cols: N Q D R V B
[-13 -48  -7  27   5  52] -> Kubi
[ -1 -32  17  17   5 -43] -> tiv
[  4 -51  12   1  -1  -3] -> Ros
[  1  31   8   5   4 -52] -> tid
[  0   4   8  12   6 -20] -> vivot
[-28 -25  -9  49   8  -2] -> Nor
[  0 -78  34  31  10 -66] -> guv
[ -8 -35  13  28   7 -36] -> baniz
[  0  34 -21 -14  -4  70] -> kifo
[ 12  20  17 -20  -4 -86] -> nep
col: [27 17  1]
R
after: [13]
[28]
col: [ 17   1   5  12  49  31  28 -14 -20]
R
col: [ 6  8 10]
V

cols: L U E F K S W Y Z
[-19 -17  44  64 -38  74  63  28 -40] -> Bifu
[  0  73 -75  27   8 -41 -80  80  33] -> faluv
[ 72 -19 -61   3   2 -16 -20  21 -20] -> detu
[-54   8 -29 -87  -9 -19  31 -73 -31] -> kal
[ 36  88 -42  51 -67 -23 -25 -18 -50] -> Leka
[ 54  56  72  -6 -73 -16 -81 -58 -79] -> zube
[-54   8 -29 -87  -9   1  31 -73 -31] -> Tak
[ 62 -47 -88  56 -58  -9 -20 -82  27] -> vaf
[ 25 -82 -79  62 -26  33  56  80 -53] -> kida
[  0 -92 -75  27   8 -41  65  30 -85] -> Putuk
col: [-18 -58]
Y
after: [-38]
[74]
Table of tags by key:
[65] -> Z907
[64] -> Z705
[-87] -> Z698
[-17] -> Z180
[63] -> Z113
join Bifu 3: 
Z705
which: [  0  73 -75  27   8 -41 -80  80  33]
faluv
after: [74]
[63]
which: [-54   8 -29 -87  -9 -19  31 -73 -31]
kal
len: [ 36  88 -42  51 -67 -23 -25 -18 -50]
9

cols: J T X G P A
[-48 -27  -3 -44   0 -38] = bas
[ 64  66   8 -37 -33 -56] = mel
[-48 -27 -38 -44   0 -38] = tula
[-42 -12 -23 -87  63  24] = dis
after: [63]
[24]
after: [-3]
[-44]
Table of tags by key:
[-37] -> Z820
[-48] -> Z202
[-47] -> Z928
[64] -> Z627
[65] -> Z155
[-38] -> Z128
join mel 0: 
Z627
len: [-48 -27 -38 -44]
4

cols: suv Deve Luzim guge Butad kug fos nisir liru Gode
[ 36   6   3 -17  30 -26  18  18 -29  29] = solif
[ 25  -8  72 -15  -7  19   6  -8 -10  12] = peluf
[-45  -3 -33 -31 -13  13 -43 -20   2  14] = nes
[-39  22 -54  45 -12  -4  11   8  16  53] = Zup
[ 23  -4  -2  40 -20  14 -11  12  13  -5] = Patu
[ 22  10 -22  19   1 -28 -10  -3  -6  -5] = muz
[-22   2  87 -17   8  -7  -4  -8 -10   0] = Pegek
[ 15   6  48   3  11  15  11 -10   2  -2] = pomu
len: [-22   2  87 -17]
4
which: [ 15   6  48   3  11  15  11 -10   2  -2]
pomu
len: [ 25  -8  72 -15  -7  19   6  -8 -10  12]
10
after: [-33]
[-31]
after: [-13]
[13]

cols: pite Mifan padab Ket rilu Gimu
[ 51  34 -40  10 -31 -24]  bek
[ 51  34 -40  10 -42  54]  ragi
[ 52 -25  53 -22  66   4]  kuli
after: [53]
[-22]
after: [52]
[-25]

cols: nud kemo vire Par nos zira dubu
[ 41  23  93 -33 -44 -11  10]  Zevag
[ 30 -36  46  -4 -29  32  15]  Muk
[ 14 -20  59   5 -28  31  20]  nuvep
[ 59 -13  49 -38 -35  -3  16]  lepev
[ 37 -41  42  -8 -29  30  13]  gelob
[ 46 -56  25 -12 -27  34   8]  vesar
[ 60 -29  38 -32 -32   8   1]  lazis
[ 61 -74   5 -20 -24  34   1]  Nipa
[ 30 -36  46  -4 -29  32  21]  fev
[ 46 -34  45 -18 -32  21   8]  bep
[ 21 -24  57   0 -30  30  18]  lago
after: [38]
[-32]
len: [ 37 -41  42  -8 -29  30]
6
col: [21  8]
dubu
col: [-20 -13 -41 -56 -29]
kemo
tags:
[49] -> Z950
[60] -> Z880
[30] -> Z158
[59] -> Z864
join lepev 0: 
Z864

cols: gugam nabok motu Zadu Fek mep
[ 33  38  27 -39 -58   6]  Litad
[-41 -44 -30  55  52   2]  pev
[-13 -18 -48  53  12  19]  Ped
[ -1 -15 -14 -39   7 -34]  pirak
[ -7   6 -45  12 -22 -13]  fazen
[-61 -27 -58  67   2  59]  Deda
[-31  20  16 -35  47   4]  mula
[ 54   8  -1 -15  41  43]  rego
[ 35  27  65 -59 -37 -29]  fer
[ 34  -6  51 -19  -9  -5]  Nanov
[-48 -34 -44  40  28 -47]  Git
after: [53]
[12]
after: [-31]
[20]

cols: regor Mefil Logol Lavi
[ 62   2 -41 -19] : doma
[-68 -26 -34  50] : Dokup
[-46 -25 -46  45] : rak
[-46 -35 -36  41] : Doz
[ -3 -16 -57  41] : tet
[-24   3 -48  30] : sar
[-31 -44 -16  47] : bute
[ -3 -39 -43  53] : mulel
col: [-68 -46 -46  -3]
regor
after: [2]
[-41]
len: [ -3 -39 -43]
3

cols: Maf ragig sulad gezik
[ -9  20 -55  17] : gat
[ -8  14 -47   7] : lim
[ -7  12 -39  19] : dulu
[ -4   7 -23  14] : Nug
[ -8   4 -27  10] : mam
[-21   3 -65  72] : Rig
col: [-55 -47 -39]
sulad
Table of tags by key:
[-9] -> Z732
[11] -> Z85
[10] -> Z982
[16] -> Z198
[-8] -> Z506
[17] -> Z517
join mam 3: 
Z982
len: [-9 20]
2
which: [ -8  14 -47   7]
lim
after: [-9]
[20]
col: [7 4]
ragig

cols: vop budum fumi Muzeg Niv
[-29  72  60 -50 -32] = Dumev
[ 69 -17 -21 -31  47] = mesur
[-16  72  61 -71 -13] = susut
[-18  70  59  -5 -14] = sel
[ 71 -47 -49   0  54] = Zuveb
[-18  70  59 -69 -14] = satug
[-49 -37 -40  52 -21] = Savi
[-35 -48 -51  60 -21] = saka
[-33 -15 -16 -27  38] = Fene
[-32 -47 -49  61 -27] = Sesa
[-50 -42 -43  49  -8] = Muv
[-36 -11 -11 -25  37] = runa
len: [-36 -11]
2
col: [ 72 -17]
budum
col: [-31 -71  -5   0 -69]
Muzeg
tags:
[-16] -> Z903
[72] -> Z417
[-29] -> Z60
join Dumev 0: 
Z60

cols: puzof purov bif ribe let bozef Seke zure pebub
[-54 -69 -22   1 -77  24  -9  42 -81] : Reri
[49 77  0  5 47 12 68 57 14] : Bafi
[  5  28 -53  67 -10  40  66  61 -49] : togu
[-65  23 -14 -33   7  -2  36  -4  52] : Digar
[ 72  71 -34  26  46 -48  58  45  55] : gofi
[-65  23 -14 -33   7  -2  56  42 -63] : putip
[-65 -66 -14 -33   7  -2  56  42 -63] : zav
col: [-2 -2]
bozef
key -> tag
[5] -> Z839
[-55] -> Z901
[4] -> Z546
[-54] -> Z737
[24] -> Z745
join Reri 0: 
Z737

cols: Kaz geb zirof bives mevo kinid gizi
[ 77 -14  51  40 -86 -55 -36] -> liti
[ 41 -52 -34  75 -29  -3   7] -> Vap
[ 77 -14  51  40 -74 -55 -36] -> nosos
[19  7 41 70 -9 -5 27] -> vogo
col: [41 77 19]
Kaz
after: [-34]
[75]

cols: bik pigem suso fem Mibun Vulit Gik
[ 32 -11 -26  49 -66  56  41] -> rep
[-73  61  52 -62 -33 -44 -32] -> Fak
[-52  59  58 -70 -53 -42 -33] -> Dal
[ 57 -18  28  61 -33  56 -51] -> fedir
[ 61  25 -20  67 -31 -26  49] -> vig
[ 57 -18  28  61 -33  10  49] -> Peg
[-52  59  58 -70 -59 -42 -33] -> zipom
[-78  47  50 -54  -4 -48  -2] -> fud
[-34 -67 -33 -49  42  25   0] -> fusin
[-34 -67 -68 -49  42  25   0] -> paz
after: [-54]
[-4]
key -> tag
[-33] -> Z235
[59] -> Z210
[47] -> Z715
[-11] -> Z883
[-67] -> Z613
[58] -> Z509
[-10] -> Z983
join zipom 1: 
Z210
after: [-68]
[-49]
which: [ 57 -18  28  61 -33  10  49]
Peg
after: [50]
[-54]
which: [-78  47  50 -54  -4 -48  -2]
fud

cols: pedat nunir Lor ror galo Pupiv ravog zel vatu
[ 13 -13 -25 -18  13 -19  49  -6 -31] -> lesim
[ 13 -13 -25  -9  30 -19  49  -6 -31] -> vif
[ 20 -30 -11  29 -33  28 -13  -8 -17] -> zunog
[-11  20  32  -1 -14 -43  46  19 -17] -> pafil
[-13   1 -15  12   8   5   1 -24  32] -> lin
[ 32  35  -5 -17  39 -15   2 -16  -2] -> bafa
[ 21 -22  -9  14 -22  13 -24 -18 -29] -> Zogi
[ 32  35  -5 -22  39  -3   7 -20 -10] -> pipu
[ 13 -17  73 -16 -29  16   3  -5 -10] -> miz
after: [-3]
[7]
key -> tag
[-17] -> Z469
[-8] -> Z755
[29] -> Z47
[-9] -> Z404
join zunog 3: 
Z47
len: [ 13 -13 -25 -18  13 -19  49  -6 -31]
9
after: [14]
[-22]
len: [ 32  35  -5 -17  39 -15   2 -16  -2]
9
after: [-8]
[-17]
col: [-17  32  -2]
vatu

cols: Bis Ruvil vufig Maza zod
[-27 -13  63 -27  33] : pema
[ -7  -9  10   9 -35] : guvo
[ 32  26 -42  26  22] : dolo
[-43 -32  73 -24 -25] : banom
[-31 -22  33 -32 -11] : fodef
[ 41  30 -63  37   8] : Sos
[-24 -11  47 -29  30] : did
[-11 -11 -10 -12 -30] : Tinu
[ 24  18 -18  34   4] : renu
[ 41  32 -67  31  18] : vima
[ 14  10 -86 -22  -6] : vona
len: [ 24  18 -18  34]
4
key -> tag
[-11] -> Z390
[-30] -> Z687
[24] -> Z522
join Tinu 0: 
Z390

